These are the activations of a small neural network, seen along a few directions. Each row is one input.
Each table varies a few parts of the input and shows all the possible inputs, shuffled.
A made-up example of a description, with smaller parts first: line(6) and (point or (values(2) and ring(5)) or ring(11)).
Shared parts are said once, and a part with two or three values counts as separate values.

Other details of the inputs vary at random and push rows far along two fixed directions, the same in every table; ignore that.

Table:
x1: [-14.3 -18.5 -55.4  24.1  -0.7   6.5  -2.1 -18.2 -16.4  -9.3  15.6]
x2: [ -1.0   3.9  88.4 -23.3   9.8   8.8  29.5   2.7  29.3  -7.8 -20.7]
x3: [-29.9 -19.4  16.0 -35.3  11.2  -9.8  39.3 -13.8  23.3 -30.5  11.2]
x4: [ 25.4  28.6  10.1  18.6   6.6   2.0 -10.6   8.5  -6.7  17.1 -21.0]
x5: [ 26.0   6.8   5.5  50.5  -0.7  11.9  -2.2 -15.1   8.3  26.0 -16.9]
x6: [ 16.8   9.2  25.9   6.6   9.2  12.6 -25.4  26.9 -15.7  31.4 -10.3]
x7: [ 27.0  25.7  11.2  27.5  -7.8  -5.2  -6.5   0.1  -8.8  19.9 -16.5]
x8: [ -2.6  12.2  81.6 -14.4   6.0  27.4  46.5   3.7   8.7  -9.8 -14.4]
x9: [ 16.2 -11.6 -46.2  -0.1   1.1   9.4 -23.4 -11.6  -2.2 -19.3  50.8]
x10: [-23.5  -8.4   9.5 -35.9   3.3 -16.0  44.5  -2.7   9.9 -40.6   9.3]
x11: [-12.5 -14.2 -46.0   5.9   0.8 -23.0 -12.2 -20.1  -0.7   5.2  18.0]
x12: [ 26.3  26.9   8.6  26.6  -3.0   2.7 -11.2  -3.0  -9.1  17.1 -23.7]
x13: [-20.3 -13.5 -39.7  -9.6   7.7 -10.8 -27.4   8.2 -18.0   0.6  22.7]
x14: [-10.7 -23.7 -35.3 -17.9   7.2 -31.5 -27.5  10.5   0.2  11.6  19.5]
x15: [-15.5  -4.4 -54.1  -1.7 -12.9  -5.2 -13.9 -14.0  -7.2  -4.5   7.6]
x16: [ 20.6  15.8  13.5  28.2   4.9  10.0 -16.9 -14.8   3.1  27.8 -22.6]
x17: [-14.5 -14.5 -43.5 -22.0  -5.6 -15.0 -28.0  18.2  -8.5   4.3  13.1]
x18: [ 17.5  21.8  21.9   7.8 -12.7   3.2 -24.4  19.5   2.3  28.1 -14.6]
x19: [ 23.7  22.6  19.2  11.2   4.6  -4.5 -23.1  17.2  -6.5  17.5 -19.8]
x20: [ 23.8   7.1   5.4  48.6   3.8  20.4  -6.0 -18.9   7.3  20.9 -24.6]
x21: [-18.1  -7.7 -43.9 -15.9  -6.4 -13.3 -28.0   7.7  -4.7  -2.2  13.0]
x22: [ -5.1 -13.7 -41.8 -19.1   5.6 -30.3 -22.4  18.4 -15.4  -3.3  12.0]
x23: [  7.0  14.1  76.6 -20.6   1.5   0.5  30.8  14.4  14.5 -15.1 -21.0]
x24: [-33.7 -28.4  25.7 -51.4   5.0  -6.1  31.7  14.3   1.8 -28.9  19.7]
x25: [-30.4 -26.5  14.1 -10.5  -2.1  15.3  62.3 -20.7   7.0 -43.4  12.0]
x26: [-18.0 -10.0 -48.4   4.5   0.4  -2.8 -13.2 -13.1 -21.1  -2.4  17.6]
x27: [-30.0 -22.8  12.3 -53.1  -8.9 -10.8  24.2  15.9  12.8 -27.1  12.1]
x28: [  1.3 -17.6  24.0 -34.7  -1.8  17.4  40.2 -15.1  20.3 -53.4  46.9]
x29: [ 24.1  17.4  -1.4  45.8 -19.1  19.1  -1.7  -5.9   1.8  20.9 -19.7]
x30: [-35.6 -18.3  23.4 -30.7  -1.6   4.8  50.8 -16.5   2.2 -38.9  14.9]
x31: [-13.4  -1.5 -51.7  -6.8 -10.6 -15.1 -12.7   2.0  -3.8   2.3  16.5]
x32: [-11.9 -23.6 -39.0 -18.4  12.9 -23.4 -30.8   8.0  -2.3   7.8  14.4]
x33: [ 22.3  17.6  -1.1  44.3 -14.4  26.9  -6.4 -10.4   0.4  16.7 -27.1]
x34: [ 15.1  15.3  26.9  13.9   0.9   6.3 -23.4  19.4 -11.0  30.7  -5.4]
x35: [ 16.7  21.3  14.1  21.8   9.3  20.4 -15.3   8.1 -14.5  26.4 -12.2]
x36: [-21.7 -21.7  16.1 -50.8   2.1 -24.8  30.8  15.2   6.6 -35.6  10.1]
x37: [ 19.3  28.2   9.8  15.8  -4.4  17.8 -15.7   6.9  -1.0  24.3 -23.0]
x38: [ 18.7  16.8  15.9  18.6  14.1   8.7 -15.5  -2.9   6.6  26.2 -19.7]
x39: [ -1.4 -10.9 -56.6  24.2  -9.3 -19.0   6.4 -12.6  -7.7 -13.0  13.0]
x40: [  2.6  18.3  70.2  -8.6 -13.9  25.5  42.2  -6.7  18.5 -10.8 -27.0]
x41: [-15.9 -16.9 -40.1 -11.2  12.0 -22.4 -30.7  -2.3   1.3   2.8  14.7]
x42: [ 29.8  18.3  -1.6  47.4  -4.2  11.1  -2.3  -7.4  -4.7  10.3 -24.6]
Description of these inputs: values(2) and (point or (values(4) and line(5))).
Changing only the values(2) part turns x1 into x25. The same change can be made to x19. Which row results?
Answer: x23
Changing only the values(2) part turns x12 into x7. The same change can be made to x22. Which row results?
Answer: x36
Change only the values(2) part in x13. List by row number the other rows that result.
Answer: x34
A walk changes only the line(5) part. It starts at x17 and steps to x21. List the rest of the walk in order.
Answer: x37, x15, x33
Change only the line(5) part in x14. List by row number the other rows that result.
Answer: x2, x3, x5, x11

Table:
x43: [-21.3 -18.6   9.9 -34.8   7.0 -15.6  28.4   0.9   5.0 -30.6  15.7]
x44: [-19.0 -19.8 -47.7 -12.3  -0.8  -4.4 -22.7   4.5 -17.4  -7.2  45.8]
x45: [ 28.0  22.3  17.1  20.0  -2.5   3.1 -19.3  15.7   2.6  33.6 -18.2]
x46: [  0.4   6.6  95.2 -28.5  10.8  12.9  52.3   3.1  18.1 -27.4 -17.8]
x47: [ 32.4  25.6  36.8  22.5   9.3   8.3 -16.9  15.1  -5.4  28.9 -25.0]
x48: [ 32.7  19.6 -27.8  34.7  -8.3 -15.6 -52.2  17.5 -13.6  49.1  -0.9]
x49: [ 30.6  24.1  17.0  26.0   5.3   4.4 -23.1  17.9  -6.7  37.0 -19.3]
x50: [ 31.1  24.1  21.9  22.0  -4.2   4.5 -22.2  16.4  -0.8  37.1 -22.2]
x51: [ 28.3   9.0  14.3  51.8   7.3  17.8 -20.6 -17.4   5.9  34.0 -19.9]
x52: [-14.3 -24.7  -9.1 -12.9   8.7   5.5  24.4 -27.0  22.4 -30.0  23.4]
x53: [  8.0   3.0 -57.9  21.9  -5.8 -18.3 -53.3   9.4 -14.0  30.1   7.2]
x54: [  3.7  14.4  76.2 -12.7 -12.3  34.4  69.2 -11.6  15.2 -43.7 -21.6]
x55: [-23.7 -19.9 -67.8 -14.7  -2.7 -23.9 -25.0  -3.9 -11.0  -2.9  21.5]
x56: [ 17.8  23.9  19.5  18.3  -4.4  11.0 -23.3   9.2   1.8  33.4 -22.9]
x57: [-27.1 -15.5 -57.9 -14.4   4.8 -18.1 -16.9  -2.4 -10.3  -3.9  19.7]
x58: [-55.7 -42.1 -31.5 -55.6   3.0 -21.3  30.5  -7.9   8.5 -56.7  29.0]
x59: [ -5.3   9.1  35.7  19.4  -7.8  20.9  49.0 -14.7   7.4 -10.5 -23.6]
x60: [  7.4  10.3 -47.6  33.2 -17.1  -1.6  -6.7 -10.8 -19.8   6.4  -1.7]
x61: [ 10.6  13.4 -21.3  16.7   7.5  -4.5 -35.2   4.7 -16.1  28.6  -7.9]
x62: [ 39.4  23.3  23.7  26.3  -3.2  -0.9 -28.1  15.7  -7.5  39.6 -16.6]
x63: [-59.0 -40.3 -39.4 -58.1  -2.5 -20.7  27.7 -13.3  10.5 -48.8  27.9]
x64: [-16.8 -15.2 -71.0  -5.4   8.1 -26.9 -30.2   0.6 -17.7  -2.3  23.1]
x65: [ 20.6  14.3  19.9  51.4   3.2  17.3  -2.9 -16.2   1.4  28.3 -30.6]
x66: [ 14.8   2.7 -70.8  24.8 -10.0  -5.4 -29.7  -4.8 -15.4   0.9  23.8]
x67: [ -3.0   0.5  91.6 -37.0  -2.8  11.7  55.4   3.0  25.6 -27.6 -16.8]
x68: [  4.9   8.9  63.5 -10.5  -2.1  16.8  20.0   8.2  15.1  -3.3 -26.8]
x69: [ 19.8  11.6 -10.4  17.3  -0.9  -7.2 -30.9  13.7  -8.1  27.1  -5.3]
x70: [-48.8 -43.3 -17.7 -50.5   2.4   2.4  31.7  -2.3  -4.8 -41.1  39.0]
x71: [-46.4 -34.6 -48.1 -41.2   5.7 -23.5  14.4  -4.9  -0.3 -39.9  29.9]
x72: [  9.7   7.2  83.6 -17.8   4.1  37.1  56.2 -18.5  29.5 -38.3  -8.9]
Describe the family of inputs behind these rows.
Answer: values(2) or ring(8) or (line(4) and line(5))
A walk changes only the ring(8) part. It starts at x59 and steps to x65. List the rest of the walk in order.
Answer: x51, x52, x72, x66, x54, x60

Table:
x73: [ -2.3   1.2  86.8 -20.5   1.4  28.7  58.7  -7.1  20.4 -22.0 -35.8]
x74: [ 20.5  12.8  82.8  -6.3  -9.5  28.6  50.6   1.1  13.4 -30.2  -4.8]
x75: [ 48.4  24.0  21.8  54.5   6.5  24.9 -38.4  -5.3  -5.8  41.9 -11.7]
x76: [ -6.6   1.4  36.5  -1.1   7.0   2.3  26.2   5.2   7.0  -4.6 -33.2]
x77: [  9.4  -0.9  95.4  -9.7  11.7  34.2  60.8 -17.9  33.9 -22.3  -8.7]
x78: [ -8.9 -13.1 -44.3  -8.1   3.6  -7.4   3.8 -10.6 -13.7 -23.5  40.7]
x79: [-34.1 -18.2 -35.9  -3.2   7.9 -25.1  -3.7 -11.1  -2.0  -9.2   0.1]
x80: [ -5.0   4.1  97.6 -15.9   4.6  43.0  49.6 -13.8  31.4 -32.4 -24.4]
x81: [-24.9 -14.4 -26.7 -25.3 -19.3 -15.5  24.9  -3.8  -2.0 -33.8  14.6]
x82: [-16.0 -11.5 -40.2 -17.4 -18.5  -5.3   9.0   0.7  -0.6 -32.8  27.3]
x83: [ 28.4  26.5  15.2  48.1   3.5  -3.3 -24.7   5.1   0.2  57.0 -39.9]
x84: [-25.9  -6.3 -42.5 -12.7   0.2 -27.0   5.7   1.2 -13.2 -10.5   2.8]
x85: [-30.4 -22.0 -49.2 -12.0   0.0 -14.8  -6.3 -22.5  -1.8 -13.6  12.5]
x86: [-23.9 -19.4 -32.7 -10.4  -2.6 -13.5  10.4 -18.7   7.6  -7.9  11.0]
x87: [ 32.4  22.3  35.5   5.8   7.6   6.9 -76.5  58.9 -27.2  75.3  -1.5]
x88: [-20.2 -21.0  -9.7 -76.8  16.4 -52.4 -25.0  31.8  11.2 -15.2  24.6]
x89: [ 27.9  29.0 -20.2  41.9 -16.5 -15.2 -36.2  20.9 -19.7  41.0 -25.9]
x90: [-13.6  -4.3 -55.6  -8.3  -3.9  -3.6  -9.8  -3.9 -10.4 -14.0  28.4]
x91: [ 40.3  44.4  -3.4  45.1  -7.5  10.3 -38.8  10.1 -22.4  53.3 -25.5]
x92: [-20.7 -22.6 -46.8  -6.2   0.0  -6.2  -1.2 -14.7  11.5 -13.1  26.9]
x93: [ 47.8  12.4 -28.1  56.4   4.7   8.7 -49.1   3.2 -21.8  46.0   3.0]
x94: [-22.3 -24.1 -36.4 -17.9   2.8   1.6  10.1  -8.8   3.9 -29.4  19.3]
Describe the family of inputs behind these rows.
Answer: values(2) or (line(4) and line(5))
A walk changes only the line(4) part. It starts at x76 and steps to x73. List the rest of the walk in order.
Answer: x94, x93

Table:
x95: [-43.9 -17.1 -11.9 -59.2 -18.0 -14.3  19.7   0.6  12.9 -36.1  13.2]
x96: [ 35.1  28.1 -33.1  40.6 -20.7 -19.5 -47.1  22.3 -33.9  55.8  -3.6]
x97: [ 32.2  21.3  45.0  14.0  -5.3   3.6  16.0   2.0  24.5   1.1 -23.5]
x98: [ 10.1  15.4 -32.1  21.6  -0.5  -4.8 -63.6  19.9  -9.9  65.0 -14.7]
x99: [ 12.0  13.0  47.7  17.9  -1.9  33.3  35.6  -6.8   4.9 -10.0 -39.9]
x100: [-38.9 -38.9 -12.6 -47.4  -6.4   8.7  25.1  -6.7  18.5 -40.9  20.8]
x101: [ 35.8  15.8 -17.3  36.7  18.8  -1.5 -76.3  19.1 -28.2  54.8   1.9]
x102: [-45.0 -29.2  -4.9 -63.9  23.2 -22.0  19.2   6.9  -0.2 -39.4  27.4]
x103: [ 49.5   7.8 -36.0  55.2   3.1  -9.7 -56.1  -0.3  -3.3  51.3 -12.6]
x104: [-32.2 -27.3 -87.2  -0.9   2.7 -44.0 -24.9  10.6 -27.3  13.1  34.3]
x105: [ 30.8  14.0  58.9  21.7   9.7  23.5  18.4 -26.6  30.0   5.6 -13.5]
x106: [ -4.2 -29.2 -89.4 -12.2  10.1 -20.1 -41.0   7.9 -24.5  -9.9  49.3]
x107: [ 23.3  24.5  52.7  -0.4  -3.5  -9.5  13.7   2.1  19.3   9.0 -32.9]
x108: [-11.7  -7.1 -87.2 -26.5  -2.2 -44.3 -44.6  14.3 -28.9  -7.2  42.2]
x109: [ 11.4  23.5  46.0  26.7   1.4  42.1  32.8 -28.9   6.3  -9.1 -21.9]
x110: [ -0.8   3.5  54.2  -1.4   2.5  26.5  -6.7   2.9  14.5  20.8 -24.5]
x111: [-31.0 -30.0  -7.5 -21.6  -1.5   7.3  47.5 -23.6   3.7 -43.4  46.8]
x112: [-52.8 -29.3 -13.3 -22.8   9.5  -6.8  41.2 -24.1   2.7 -43.0  -2.1]
x113: [ -8.5  18.0  45.2   3.7  10.7  11.5  31.5  -0.5   1.7   5.0 -48.1]
x114: [-23.9 -38.5 -87.0   6.1  13.9 -47.8 -38.8 -18.7  -0.8   4.4  26.9]
x115: [ 54.4  35.7 -32.0  38.2  -5.6  -2.0 -66.2  30.3 -26.3  38.7   8.4]
x116: [ 41.1   7.9 -30.7  56.3  -9.8   4.5 -42.8  18.5 -28.5  51.3   3.1]
x117: [30.8 20.5 65.4 -0.1 16.2 40.8 11.9 -5.3  6.1 -5.1  5.3]
x118: [-28.7 -24.5 -11.1 -31.6 -18.2 -12.1  47.8   2.1   0.5 -51.4  32.7]
x119: [-46.0 -34.8 -12.9 -42.6  18.9 -37.6  30.5 -12.0  23.3 -32.0   8.2]
x120: [-37.0 -21.0 -13.5 -47.5 -19.7  -1.0  26.5   0.5  20.3 -48.6  22.5]
x121: [ 14.1  14.6  53.8   4.0  -4.6  46.1   8.4 -14.5  21.6   7.8  -7.0]
x122: [ 13.3  29.4  40.7  16.4 -14.8  23.3  32.8  -0.3   3.7 -16.0 -36.6]
x123: [  6.0  32.5  48.5   2.4 -12.7  11.2  33.1  -0.2  -0.6  -7.0 -47.4]
x124: [  4.7   1.4  61.7  16.5   4.7  14.9  16.3   8.5  -2.4  15.2 -14.5]
Changing only one part turns x121 into x109. The same change can be made to x120. Which row results?
Answer: x122
Describe the family of inputs behind these rows.
Answer: values(5) and (point or ring(5))
List by row number the other rows that have the values(5) part in common with x124.
Answer: x96, x104, x111, x116, x118
Change only the ring(5) part in x100. List by row number the other rows that result.
Answer: x95, x98, x110, x120
